These are the activations of a small neural network, seen along a few directions. Each row is one input.
Each table varies a few parts of the input and shows all the possible inputs, shuffled.
Descriptions start from the smaller parts, as in this example, which fits no table here: ring(5) and (point or line(9) or (values(2) and line(6))).
Shared parts are said once, and a part with two or three values counts as separate values.

Other details of the inputs shift rows strongly along two fixed directions, in all tables alike. That doesn't count.

Rows:
x1: [  4 -16  29   7 -26 -12 -16  17   6 -12  23  -2  34]
x2: [  7   4   2  -8 -23  17  -2 -10   0  -9  14  -8 -11]
x3: [ -7  -5 -45   5  71  17  22 -35  21  45 -20  -2 -45]
x4: [ 18   5 -20  -3   0  13  -9 -30  48  21   0 -11  -7]
x5: [  4   1  -1 -13 -30   8 -10  -7  -7  -2  11   1  -9]
x6: [-15  29 -41  19  71  -9   7   7 -18  27 -32   3 -48]
x7: [  6   0  -5 -15 -27   8 -13  -8  -6  -4   9   2  -8]
x8: [ -2   8  12 -16 -22  12  -8  -2   9  -6  12  -2   6]
x9: [-15  31 -35  19  73  -7   9   9 -17  26 -28   4 -45]
x10: [ -2   7  14 -16 -28  14  -9  -1   5  -5  12  -2   8]
x11: [ 24  -9  -9   2 -18 -12 -14  -9  12 -11   6  -6   1]
x12: [-12  26 -48  11  72   7   9  -5   5  26 -25  -4 -55]
x13: [ -6  -7 -61  -1  64  21  24 -44  27  47 -32  -6 -61]
x14: [ 12   3  11   0 -25  16   1 -15  -7 -10   9 -13  -6]
x15: [  2   6  25  -1 -38 -18 -17  21   5 -18  11   5  45]
x16: [  0 -19  14 -13 -18  12  13 -19   4  -2  12   1   7]
x17: [-15  33 -35  21  80  -5   9   7 -10  26 -28   4 -50]
x18: [ -2 -16  19 -11 -17   5  15 -10  -3  -8  10   2   7]
x19: [ -1   2   3 -19 -32  10 -15  -1  -3  -6   6   0   9]
x20: [  9   1   5   0 -28  10   0 -10 -17  -9   4 -12  -5]
x21: [  1 -19  17  -9  -8  10  14 -19   8  -2  19   1   7]
x22: [-30  29  31  28  47 -77  -9  95 -48 -40 -16  31  42]
x23: [ -1 -19  13 -14 -18  11  15 -19  11  -6   9   0  -1]
x24: [  8   4   8  -1 -30  -7 -13   2  16  -1   6  -2  26]
x25: [ 10 -22 -11   7 -17   1 -20  -8  13   8   8  -8  11]
x26: [ -2 -18  15 -14 -15   8  16 -17  12  -9  10   1   0]
x27: [  7 -22  13   7 -34  -8 -18   8   2  -3  17  -4  28]
x28: [ -3 -19  13 -14 -17   5   9 -11  -2  -7   8   5  11]
x29: [  7   2   0 -10 -28  16  -3  -9  -7  -8  12  -8  -7]
x30: [ 15  -1  13   0 -29   6  -3  -7 -18  -9   6 -12   1]
x31: [-26  26 -37   4  56  -4  -1  15  -8  29 -32   6 -28]
x32: [-46  19  44  35  45 -67  -7 104 -51 -18  -9  28  54]
x33: [  4   3   5 -13 -29  10  -8  -5  -5  -4  14   1  -6]
x34: [ -4 -20  10 -13 -22   4  14 -12   0  -6   4   3   2]
x35: [ -9  -7 -49   3  66   9  18 -26  11  41 -24   2 -39]
x36: [-53  27  44  31  45 -68  -8 114 -53 -32 -26  46  63]
x37: [ 23  -5   5   1 -19 -14 -14  -1   9 -17  11  -3  11]
x38: [-44  22  43  26  41 -58  -9  96 -35 -33 -20  40  55]
x39: [-18  25 -47   9  65  -5   2  12 -17  20 -32   3 -40]
x40: [ 26  -6   8   0 -20 -10 -14  -7  17 -19  15  -5   8]
x41: [ 19  -3   8  -3 -28   9  -6 -11 -14 -10   5 -12   1]
x42: [ 12  -5  -3   4 -25  -1  -3   8   8  -4   1  -7  27]
x43: [  6   4  10 -12 -29  12  -8  -7   1  -7  18   1  -7]
x44: [ 21  -5 -14   2 -10  14   4 -16  32  12   1 -16   5]
x45: [ 11   0   7  -4 -33   9  -4  -8 -18 -15   6 -10   1]
x46: [ -3  -5 -56   2  70  23  23 -46  29  45 -28  -7 -61]
x47: [ 14   5  -3  -2 -14   6 -11 -16  36  11   5  -8   9]
x48: [  8   5  18   0 -23  10   2  -8  -9 -17  11 -11  -1]
x49: [-24  31 -12  23  61 -17  11  32 -35   8 -29   4 -20]
x50: [-39  41  38  24  38 -61  -3  89 -31 -16 -15  28  52]
x51: [ -1 -18  15 -12 -12  13  13 -20   9  -2  12   1   4]
x52: [-10  -6 -49   6  67  10  21 -29  12  45 -24   0 -43]
x53: [ 20  -7  -9   1 -24  11   2  -8  20   9   3 -14  16]
x54: [-11  -4 -51   2  67   8  19 -26  11  35 -32   1 -47]
x55: [ -9  -4 -54   3  66  11  22 -32  14  41 -32  -3 -54]
x56: [ -4 -19  15 -12 -18   5  12 -11  -3  -5   8   4   9]
x57: [ -3 -16  21 -12 -10   9  13 -15   8  -7  14   2   8]
x58: [ 17  -8  -7   2 -27   5   1  -1  13   5   1 -11  18]
x59: [ 27  -5  -3   1  -7  -7 -12 -15  26 -12  11  -7  -3]
x60: [-46  22  14  31  55 -56  -9  88 -39 -14 -35  38  38]
x61: [  6 -17  20   8 -25  -6 -17   9   9  -4  19  -4  27]
x62: [ 14  -3  11   3 -26   2   1   8  14  -4   8  -9  29]
x63: [ -5 -20  10 -15 -21   1  11  -8  -1 -10   4   5   6]
x64: [ 15   3  19   1 -20  10  -1  -7 -11 -10   9 -12   0]
x65: [ -1   5   8 -17 -30  14 -10  -2   1  -1   9  -3   8]
x66: [ 13 -18   1  -2 -29  12 -19 -12  25  -5   2   2  17]
x67: [ 18   1  16  -1 -18  12   0 -13  -4 -10  10 -14  -4]
x68: [  1 -17  18 -12 -14  10  15 -19   9  -9  14  -1   2]
x69: [  9 -18 -13   0 -23   6 -22  -7  16  -4  -7   6  16]
x70: [ 12   7  13  -3 -20  11   0 -13  -1 -12  18  -4 -11]
x71: [ 20  -1   5  -1 -21  16  -1 -18  -8   0   5 -16  -8]
x72: [ 10   4   9  -6 -29   3  -7  -4 -17 -15  12  -1  -1]
x73: [  0   8  20 -11 -25   3  -6   6  -4 -16  20   5   1]
x74: [  6   1  -4 -10 -28  12  -4  -9 -10  -7   9  -7  -9]
x75: [  1 -20  13  -9 -13  11  14 -17   2   2  16   1   8]
Description of these inputs: line(5) and (line(4) or values(5) or line(6)).
Question: The inputs of x74 and x12 match in every part but the line(5) part. If x30 is changed in the same way as x74 into x12, which row does it become?
Answer: x67
Question: The inputs of x56 and x28 match in every part but the line(5) part. If x6 is changed in the same way as x56 into x28, which row does it become?
Answer: x72
Question: Start at x19 and move only the line(6) part, one step at a time. The first step leads to x7. Which rows follow, in order?
Answer: x39, x72, x45, x41
Question: Which other rows does x58 become when the values(5) part takes its other values? List them by row number.
Answer: x11, x24, x27, x60
Question: Which other rows does x53 become when the values(5) part takes its other values? List them by row number.
Answer: x32, x36, x37, x50
Question: Start at x63 and move only the line(5) part, one step at a time. The first step leads to x34. Which rows follow, in order?
Answer: x13, x23, x26

Rows:
x76: [ 17 -26 -14 -17 -48  17 -15 -30  29   3  11  -4   7]
x77: [ -8  13  27  19  20 -36  -6  45  -8 -19   3   9  27]
x78: [ 17 -14  12 -21 -57  39   8 -42 -18  -8  28 -19 -22]
x79: [  18  -27   53  -47 -119   38   -2  -40  -18  -41   56   -8    8]
x80: [-15  24  20   3   2 -27 -10  41 -10 -13   3  14  26]
x81: [-24   2  17   6  13 -28  -9  41 -12  -6  -1  21  30]
x82: [-18  16  11   4   4 -32 -12  49 -18 -16  -6  18  28]
x83: [-10  -2  16  18  14 -40  -5  42 -16 -20  -8  15  31]
x84: [-20   4  16  13   8 -27  -7  45 -15 -14 -14  19  36]
x85: [ -9  13  23  16   6 -25  -5  43  -9  -7   4   4  32]
x86: [ -8   4 -58  28  99 -15   2  -4  18  42 -40   2 -39]
x87: [-43  13  47 -16  13 -17  35  37 -48 -24   8  24   8]
x88: [ 45 -26 -21 -19 -71  42 -21 -59  44   3  14 -22  -1]
x89: [ -4  20 -72  24  82  -7  -1   3  11  47 -47  -6 -40]
x90: [ 40  -2 -73   0  13  40  -7 -71  56  54 -13 -34 -52]
x91: [-19  13  41   3   7 -17  15  31 -58 -34   9  13  -5]
x92: [ 32 -26 -75   2  18  42  -6 -75  56  60 -15 -28 -48]
x93: [  21  -25   58  -37 -116   43   -2  -39  -20  -43   48  -11   14]
x94: [-26   7  50  -3  16 -22  37  30 -47 -32  10  16   8]
x95: [-22  19  25   7  12 -29  -9  50  -7 -12   4  17  28]
x96: [-14  27  24  13  10 -26  -8  47 -12 -16  -8  12  31]
x97: [-13  24 -52  23  90   0  -1   3  26  43 -40   0 -36]
x98: [-17   9 -57  22  90   0   0  -3  20  47 -45   5 -34]
x99: [ 42 -15 -80   2  21  31 -10 -72  54  41 -19 -27 -57]
x100: [  24  -35   55  -39 -109   40   24  -47   -8  -31   53  -19   17]
x101: [ -4  -2 -26  15  26 -12  -2  12   2  19 -21   0   2]
x102: [ 24 -30   8 -39 -63  62  25 -81  21  -2  27 -22 -26]
x103: [ -4  22  25  18  16 -38  -7  45 -12 -21  -1   9  26]
Question: What is each input in this table made of?
Answer: line(4) and (values(2) or ring(5))
Question: The inputs of x98 and x92 match in every part but the line(4) part. If x88 is changed in the same way as x98 into x92, which row does it become?
Answer: x89
Question: Which other rows does x102 become when the line(4) part takes its other values? List them by row number.
Answer: x87, x94, x100
Question: Which other rows does x102 become when the values(2) part takes its other values? List them by row number.
Answer: x93
Question: List by row number the other rows that have the line(4) part in common with x86.
Answer: x77, x83, x91, x94, x99, x103

Rows:
x104: [-34  13  40  22   2 -68 -30 102 -24 -30  -9  37  86]
x105: [-22  29  52  29   7 -71 -28 101 -11 -37   1  28  82]
x106: [-19   8 -30  26  95 -19  29  11 -12  27 -34   4 -32]
x107: [ 16 -39 -35 -23 -13  40  12 -71  36  26   4 -12 -35]
x108: [ 26 -18  46 -23 -75  11  -6 -23   5 -43  43  -4  17]
x109: [ 24 -27  48 -13 -86  23   5 -19  -3 -23  37 -16  37]
x110: [-38  44  56   5  11 -39   7  78 -47 -34   3  23  38]
x111: [ 22 -15 -61  -9  45  40  19 -82  55  49  -9 -21 -71]
x112: [-26  40 -60  36 122 -21  10  27 -30  39 -54   2 -60]
x113: [ 41 -25 -38  -6 -13  35   2 -71  25  14   2 -26 -46]
x114: [ 22 -31 -42 -23 -18  40  -2 -71  29  16   1 -10 -45]
x115: [-10  28 -71  54 119 -42 -15  42  17  46 -62   3 -12]
x116: [ 28 -12  38 -18 -94  23  -3 -16  -8 -27  34 -18  29]
x117: [-33  38  54  10  14 -44  -3  78 -55 -39   7  24  29]
x118: [ 22 -18 -49 -23 -28  49 -11 -69  24  27   3 -17 -50]
x119: [  4 -30  42 -29 -86  26   1 -18   1 -20  34  -1  37]
x120: [-38  30 -44   6  76  -3  13  21 -15  34 -43  13 -34]
x121: [ 15 -15  54 -23 -77  22   3 -18  11 -25  42  -9  32]
Question: What is each input in this table made of?
Answer: values(3) and (point or ring(5))
Question: The inputs of x108 and x114 match in every part but the values(3) part. If x117 is changed in the same way as x108 into x114, which row does it become?
Answer: x118
Question: Which other rows does x105 become when the values(3) part takes its other values? List them by row number.
Answer: x104, x115
